cols: Y X H U C E A
<181>: [21 24 -7 27 51 45 -6]
<116>: [ 14  -8  14 -49  -8  -8  14]
<124>: [ 66 -17   0   3   1  42  52]
<162>: [-11 -12  27  18  -7  25 -23]
<130>: [-21 -13  15  10   4 -15  20]
<185>: [ 8 48 14 30 61  8 19]
<170>: [ 65   2 -53   7 -71  43  -9]
<166>: [-19  -8 -48 -22 -34   3   2]
<9>: [ 16  -4 -20   8   7 -10  -8]
<163>: [107  31 -19 -15   5  42  92]
<120>: [-19 -21 -36 -16  55 -57 -25]
<133>: [-18  12 -29  29  21 -16  -7]
succ: [-22]	[-34]
places <116>: [-8]	2 5 6
which: [ 16  -4 -20   8   9 -11  -9]	<9>
succ: [65]	[2]
which: [ 66 -18   1   5   3  44  50]	<124>

cols: G S R D B T M W Z N
<140>: [ -78   96   42  -80  -72 -103   24   74  -82   75]
<44>: [  63  -10  -64   79  118   47   -7 -101   93 -115]
<61>: [-20  41 -49  91  52  16 100 -87 -15 -73]
<14>: [ -6 -34  28 -71  -6 -19 -38  14 -44  50]
<4>: [-43  52 -26 -96 -30 -41 -39  87 -48 105]
<17>: [-17   7 -73  72  73 -67 110 -59 -45 -65]
<132>: [  6  34  81 -39 100  26 -86   8  90 -46]
down: [ 42 -64 -49]	R
succ: [47]	[-7]
which: [-18   8 -74  72  74 -67 110 -59 -45 -65]	<17>
succ: [72]	[73]

cols: lav vev Gaf Nur tavu lomu fevam Popar rov zovu
<118>: [ 57 -88 -19  85  67  56  -9  45 -59   8]
<82>: [ 59 -87 -22  72  74  47 -10  52 -58  20]
<180>: [ 53 -89 -24  75  75  56 -11  53 -62  21]
<86>: [  51 -104   -4   72   56   60  -11   56  -54   22]
<121>: [  55 -112   -4   83   62   70  -12   42  -58   10]
<27>: [  51 -104   -4   73   63   65  -12   57  -59   24]
<96>: [ 53 -89 -15  75  75  56 -11  53 -62  21]
<65>: [ 55 -97 -12  74  80  59 -14  51 -65  23]
<103>: [ 54 -76 -12  83  -4  42  70  62 -58  19]
<199>: [  65 -106  -16   58   92   53  -25   61  -69   37]
back: [-58  42 -12  70  62  83  -4]	<121>
down: [21 22 10 24 21 23]	zovu

cols: P L V F
<92>: [-11 -93 -95  44]
<101>: [-17 -81 -95  35]
<42>: [  7   7 -81  34]
<50>: [  4 115  10 -26]
<67>: [-11 -18   8   1]
<75>: [125  14  87 -73]
<164>: [  4  14  10 -26]
<105>: [-11 -96 -92  64]
<182>: [105   6  65 -10]
<158>: [-11 -93  33   1]
succ: [-18]	[8]
back: [-95 -93]	<92>
succ: [-17]	[-81]
which: [-11 -93  33   1]	<158>
places <42>: [34]	4
down: [-73 -26  64 -10]	F

cols: Zub Noful Mol zilu
<127>: [-21 -17 -56  -5]
<155>: [-20 -11 -54 -11]
<122>: [-13  -3 112 -30]
<159>: [-21 -10 123 -39]
<60>: [-19 -15 -60  -5]
<128>: [-21 -14 -53  -9]
down: [-17 -11]	Noful
back: [-30 112  -3]	<122>

cols: Nazat Dobib Zaseb nibes benut
<72>: [ -2 -72  33 -49  28]
<104>: [ -2 -72  33 -50  28]
<6>: [ -7  26  -7  25 -93]
which: [ -2 -72  33 -49  28]	<72>
succ: [-49]	[28]
down: [-49 -50]	nibes
places <6>: [-7]	1 3
succ: [25]	[-93]
down: [-72 -72]	Dobib

cols: dagu Fad Niz dos
<37>: [119 -97 -75  62]
<97>: [119 -97 -89  62]
<21>: [ 17 -25 -96  58]
down: [119 119]	dagu
which: [119 -97 -89  62]	<97>
which: [119 -98 -75  62]	<37>
down: [-89 -96]	Niz

cols: baf Gama fuze rimud Vip
<149>: [ 4 -1  5 16 -8]
<173>: [-13 -29  -3 -30  10]
<19>: [-2  5 14  1 31]
<78>: [-81  15  18   6   8]
<99>: [-18 -14 -13 -20  -9]
<28>: [-49  11   4  -4  13]
<125>: [ 21 -10 -10 -37 -14]
<106>: [ 31 -24  24  -7  23]
<70>: [-94 -15 -15  -8  -1]
back: [-4  4]	<28>
back: [ 5 -1]	<149>

cols: Reke gotuv Des zon Zut ledap doli tuk ratog
<126>: [-89 -74 -68 -50  64  40 -77  -9 -29]
<16>: [-89 -74 -68 -50 -69  40 -77  -9 -29]
<7>: [-89 -74 -68 -50 -80  32  57 -66   6]
<109>: [ 36 -74 -68 -50  64  40  36 -29  36]
which: [-87 -73 -69 -50  64  40 -76  -8 -27]	<126>
back: [-66  57  32 -80 -50 -68 -74 -89]	<7>
back: [ 32 -80 -50]	<7>
which: [-89 -74 -69 -50 -69  39 -77  -9 -29]	<16>
which: [-89 -74 -68 -50 -80  32  57 -66   6]	<7>
places <109>: [36]	1 7 9

cols: vofog Detug nuzem las
<54>: [51 14 13 51]
<91>: [  78 -127  -64   12]
<10>: [  78 -127  -64  -12]
down: [78 78]	vofog
succ: [14]	[13]
places <54>: [13]	3
which: [  78 -127  -64  -12]	<10>
which: [  78 -127  -64   12]	<91>
which: [51 14 13 51]	<54>

cols: vizi rutu zod lifu Lebis Bab
<57>: [ 49  23 -44 110  -6 -35]
<59>: [  47  -72 -120   30   40   93]
<62>: [ 49   7 -59  94   2 -59]
which: [  48  -72 -121   30   41   91]	<59>
places <62>: [94]	4
down: [ -44 -120]	zod

cols: nimet dab netor Nades lim Sida nebe
<53>: [65 67 79 72 66 75 66]
<30>: [107  69 104  50  78  89  50]
<93>: [72 68 66 55 68 65 65]
<71>: [ 44  78  43  85  80 105  65]
succ: [67]	[79]
which: [106  69 104  51  79  90  50]	<30>
succ: [104]	[50]
which: [65 67 79 72 66 75 65]	<53>

cols: razin pul Deti rabib terav vok duses
<51>: [-80  46 -72 -81  46  97  21]
<102>: [-30 -50  47 -36  61 -49 -54]
<74>: [-33  13 -72 -81  46  97 -17]
which: [-33  12 -73 -81  46  96 -17]	<74>
which: [-33  13 -72 -81  46  97 -17]	<74>
down: [-49  97]	vok
places <102>: [-49]	6
down: [ 21 -54]	duses
succ: [47]	[-36]

cols: gim kuv rede fadum Leva
<49>: [-92 -22  21  17  12]
<119>: [-19  14  16 -13 -56]
<76>: [-41   6  64 -20 -19]
<26>: [-30  18  42 -49  -6]
<141>: [ -9  -9  -9 -16  -9]
<157>: [-59   8  65  -6  -6]
<24>: [-51   7  44  19  18]
places <141>: [-9]	1 2 3 5
succ: [-13]	[-56]
back: [ -6 -49  42]	<26>
which: [-59   9  65  -6  -7]	<157>

cols: podu soz dol feboz Tugut lume mebu zin naka
<90>: [  3   5   4 -19  21 -15   9 -17  14]
<160>: [ -9  27 -16 -13 -11 -16   7 -22  -6]
<11>: [ 12   5  11 -27  37  11  16  11  11]
<15>: [  3   5   4 -19  21 -15   9 -17 -76]
<94>: [103 -23 -35  37 -42  27  12  69  59]
<58>: [-28  60 -26 -48 -42 -32   9 -60 -15]
<20>: [-43  10  -1  38 -39  40 -56  33 -37]
which: [ 12   4  10 -26  37  11  17  13  11]	<11>
down: [-23  60]	soz
places <11>: [11]	3 6 8 9
down: [ 9  7 16]	mebu

cols: Feg rinep Bazud larul Bamif nanen ded
<178>: [ 19 -93 103 -20  -3  47  16]
<161>: [  8   5 -36 -66   5 -15  61]
<45>: [  -4    8   17 -103   66   40  -34]
<88>: [  7   1 100 -54 -34   6 -70]
<214>: [109 -93   9 -41  -7 -40  57]
<40>: [-23  52   4 -35  55  53  90]
<56>: [113  -8  59 -42  39  -3 -22]
<137>: [ 39 -50  64  72 -20  17  68]
<79>: [108 -16  94  -7 -18 -19  11]
<202>: [ 19  33  92  43 -42  10  52]
<215>: [-36  -2  69  63   6  66  67]
<8>: [ -14  -14   61 -111  -42  -16  -35]
places <161>: [5]	2 5
back: [ -16  -42 -111   61  -14  -14]	<8>
which: [113  -8  58 -42  39  -3 -22]	<56>
which: [ -13  -14   61 -111  -41  -16  -35]	<8>

